Each row below holds a small network's activations on one input, seen along a few directions.
In each table, some parts of the input vary, and every possible input appears once, in random order.
Descriptions start from the smaller parts, as in this example, which fits no table here: one of 6 places along a line, together with either a single point or (one of 2 separate values, together with one of 5 places around a ring) or one of 11 places along a line.
Shared parts are said once, and a part with two or three values counts as separate values.

Other details of the inputs shift rows strongly along two fixed directions, in all tables alike. That doesn't count.
These rows show it; all are for the same input, with only those details redrawn:
[-0.03 -1.03 -0.84  0.86 -0.96 -1.68  1.36  1.70 -0.62  0.55  1.00  0.89
 -0.18]
[ 0.01 -1.00 -0.79  0.79 -0.88 -1.56  1.38  1.54 -0.52  0.48  0.70  0.78
 -0.13]
[ 0.14 -0.86 -0.84  0.65 -0.69 -1.22  1.38  0.85 -0.17  0.17 -0.15  0.04
 -0.05]
[ 0.20 -0.81 -0.76  0.69 -0.66 -1.22  1.36  0.90 -0.27  0.20 -0.14  0.09
 -0.10]
[ 1.02 -0.65 -3.91  0.24 -3.13 -0.32  3.18 -4.94  4.03 -1.06 -5.39 -8.16
  0.94]
[ 0.11 -0.90 -0.85  0.79 -0.82 -1.42  1.36  1.21 -0.40  0.36  0.35  0.39
 -0.08]
[-0.04 -1.03 -0.85  0.86 -0.93 -1.64  1.35  1.63 -0.55  0.50  0.97  0.85
 -0.17]
[ 0.09 -0.91 -0.89  0.69 -0.81 -1.33  1.42  0.96 -0.23  0.23  0.09  0.15
 -0.08]

A family of inputs:
r1: [-0.83 -0.38  0.31 -0.68 -1.16  1.84  0.13 -0.15  0.98  0.36  2.50 -1.48
  0.50]
r2: [ 0.37 -0.06 -1.40  0.86 -0.95 -2.58 -0.65  0.85 -0.09  0.77  2.37  1.90
  0.05]
r3: [ 2.38  3.13  1.14 -1.23  2.81  5.03  0.60 -6.05  0.40 -3.17 -7.60 -5.57
  0.08]
r4: [ 0.00 -1.20 -0.97 -0.71  0.09 -0.05  0.71  1.36  0.56  0.90  1.04 -0.91
 -0.70]
r5: [-0.33  2.48  4.48 -0.51  4.00  0.85 -4.33  1.89 -1.89  0.67  1.83  6.92
 -0.20]
r6: [ 0.30  0.26 -1.44  0.22 -1.10 -2.05 -0.85  1.01 -0.31  0.71  2.45  1.25
 -0.34]
r7: [-0.12 -1.13 -0.77  0.97 -1.02 -1.88  1.32  2.22 -0.84  0.75  1.61  1.47
 -0.22]
r8: [-1.52 -1.67  0.17 -0.37 -0.68 -0.26  0.32  1.58  0.82  0.88  1.28  0.07
 -0.20]
r9: [ 1.43  2.07  3.66 -1.33  5.34  4.33 -1.78 -0.15 -3.16 -1.46 -1.27  2.07
 -1.01]
r10: [-1.10  0.16 -0.40  0.17 -1.60 -1.61 -1.13 -0.36  0.74  0.21  0.68  0.78
  0.43]
r11: [ 0.02  2.04  4.36 -1.40  5.25  2.48 -3.99 -1.33 -1.08 -1.61 -3.57  3.27
 -0.66]
r12: [ 0.49  2.45  2.67  0.06  2.27  3.57  0.23 -4.63  0.18 -2.76 -6.15 -2.61
  0.92]
r13: [-0.16  1.67  4.85 -1.13  4.44  4.22 -2.15 -0.19 -2.80 -1.56 -1.23  2.52
 -0.36]
r14: [ 0.66  0.49 -0.77  0.93 -0.70  0.06  1.23  0.25 -0.98  0.08  1.76 -0.22
  0.37]
r15: [-1.10 -0.22 -0.38  1.00 -1.48 -2.44 -0.94  0.21  0.61  0.56  1.30  2.24
  0.56]
r16: [-1.55 -1.68  0.11 -0.21 -0.90 -0.59  0.10  1.46 -0.28  0.51  0.87  0.37
  0.04]
r17: [-1.06  0.15  0.42  0.48 -2.04  0.72  0.74  0.10 -0.93 -0.24  1.79 -0.39
  0.90]
r18: [ 1.18  1.31 -1.26 -0.23 -0.29 -0.55 -1.61 -0.49  1.07  1.34  1.92 -0.02
  0.56]
r19: [-0.13 -0.82 -0.86  0.31 -1.18 -1.16  1.21  1.77 -0.91  0.49  1.16  0.26
 -0.38]
r20: [-1.11 -0.30 -0.50 -0.53 -0.79 -0.69 -1.83  0.07  2.25  0.92  2.06  0.55
  0.10]
r21: [ 0.04 -1.19 -1.18 -0.69 -0.25 -0.19  0.62  0.66 -0.01  0.33  0.08 -1.31
 -0.44]
r22: [ 0.51 -0.04 -1.59 -0.64 -0.08 -0.65 -1.41  0.22  1.68  1.02  2.24 -0.23
 -0.41]
r23: [ 1.65  2.14  3.64 -1.58  5.33  4.94 -1.55 -0.73 -1.69 -1.18 -1.55  1.03
 -1.18]
r24: [ 0.39 -0.08 -1.71 -0.60 -0.35 -1.04 -1.49  0.19  0.51  0.58  1.80 -0.08
 -0.26]
r25: [-1.54 -1.20  0.18  0.55 -1.88 -1.24  0.85  1.36 -0.53  0.35  0.66  0.67
  0.13]
r26: [-0.40 -1.19 -3.05  0.71 -4.24 -0.66  2.84 -4.99  4.41 -0.87 -5.47 -7.60
  1.56]
Q: The inputs of r4 and r8 match in every part but one. If r14 is changed in the same way as r4 into r8, which row does it become?
A: r12
Q: What is each input in this table made of?
A: one of 2 separate values, together with either a single point or (one of 3 separate values, together with one of 4 places along a line)
Q: Which other rows does r19 become when the place on the line of 4 takes its other values? List them by row number.
A: r4, r7, r21
Q: Which other rows does r16 become when the place on the line of 4 takes its other values? List them by row number.
A: r8, r25, r26
Q: Which other rows does r6 become when the choice among 3 separate values takes its other values? List them by row number.
A: r3, r19

A family of inputs:
r27: [-1.22 -2.27 -3.45  1.35 -4.31 -5.33  0.24  5.14 -0.32  3.23  8.56  3.58
  0.01]
r28: [-0.51 -1.53 -2.87  0.61 -3.65 -1.59  2.32 -1.14  1.79  0.01 -0.77 -3.75
  0.76]
r29: [ 0.41  0.62  0.84 -0.67  1.48  1.65 -0.53 -0.56 -0.17 -0.47 -0.81 -0.40
 -0.27]
r30: [ 0.07 -1.27 -3.38  0.28 -3.45 -1.18  2.09 -0.89  1.72  0.43  0.62 -3.98
  0.51]
r31: [ 0.71  0.15  0.57 -0.08  1.16  0.57  0.41  0.30 -0.67 -0.22 -0.76  0.24
 -0.37]
r32: [ 0.86  0.58  0.69 -0.04  1.43  0.89  0.26 -0.38 -0.60 -0.51 -1.35  0.03
 -0.36]
r33: [ 0.02  0.12  1.36  0.50  1.24  0.07  0.38  0.47 -1.10 -0.61 -1.48  1.56
 -0.27]
r34: [ 0.14  0.49  0.76  0.04  1.27 -0.72 -0.87 -0.81  0.45 -0.48 -3.05  0.83
 -0.30]
r35: [ 0.45  0.69  0.94 -0.48  1.41  1.24 -0.55 -0.01 -0.40 -0.18 -0.07  0.41
 -0.21]
r36: [-0.13  0.81  1.28 -0.17  0.92  1.09 -0.80 -0.69 -0.02 -0.37 -0.43  0.44
  0.13]
r37: [ 0.48  1.08  0.39 -0.56  1.53  0.29 -2.08 -1.08  0.75 -0.11 -0.71  0.63
 -0.09]
r38: [-0.16 -0.84 -3.11 -0.12 -3.28 -0.57  1.14 -1.29  2.06  0.47  1.32 -3.95
  0.67]
r39: [ 0.04  1.00  1.16 -0.58  1.58  0.37 -2.35 -1.32  0.79 -0.29 -1.36  1.06
 -0.01]
r40: [-0.43 -0.83 -2.89  0.04 -3.66 -0.62  1.33 -2.04  2.91  0.46  0.28 -4.58
  1.09]
r41: [ 0.29  0.88  0.93 -0.47  1.20  1.29 -0.82 -0.18 -0.74 -0.28  0.09  0.45
 -0.12]
r42: [ 0.71  0.60  0.92 -0.15  1.58  0.96  0.03 -0.15 -1.11 -0.56 -1.25  0.41
 -0.37]
r43: [-0.16  0.92  1.52 -0.41  1.12  1.39 -0.97 -0.91 -0.33 -0.59 -1.03  0.34
  0.15]
r44: [ 0.60  0.07  0.53 -0.21  1.23  0.80  0.39  0.10 -0.62 -0.34 -1.03 -0.18
 -0.45]
r45: [-0.95 -0.54  1.55  0.61  0.56 -1.47 -1.40  6.03 -3.53  2.01  7.81  7.30
 -0.76]
r46: [-0.04 -0.21  1.07  0.44  0.90 -0.14  0.67  0.64 -0.87 -0.35 -1.39  1.12
 -0.21]
r47: [-0.09 -0.16  1.20  0.21  1.25  0.30  0.54  0.31 -0.86 -0.61 -1.90  0.72
 -0.33]
r48: [-0.49 -1.25 -2.66  0.80 -3.57 -1.65  2.18 -0.96  1.52  0.15 -0.51 -3.21
  0.92]
r49: [-0.34  0.49  1.37 -0.49  0.98  1.15 -0.91 -0.32 -0.44 -0.47 -0.31  0.60
 -0.05]
r50: [-0.25  0.41  1.30 -0.46  1.10  1.22 -0.68 -0.25 -0.21 -0.30 -0.48  0.34
 -0.08]
Q: The inputs of r45 and r33 match in every part but one. If r29 is changed in the same way as r45 into r33, which row does it become?
A: r47
Q: What is each input in this table made of?
A: one of 4 places along a line, together with either a single point or one of 5 places around a ring
Q: Which other rows does r50 become when the place on the ring of 5 takes its other values? List them by row number.
A: r36, r40, r43, r49
Q: List by row number the other rows that have the place on the line of 4 in common with r44.
A: r27, r30, r31, r32, r42
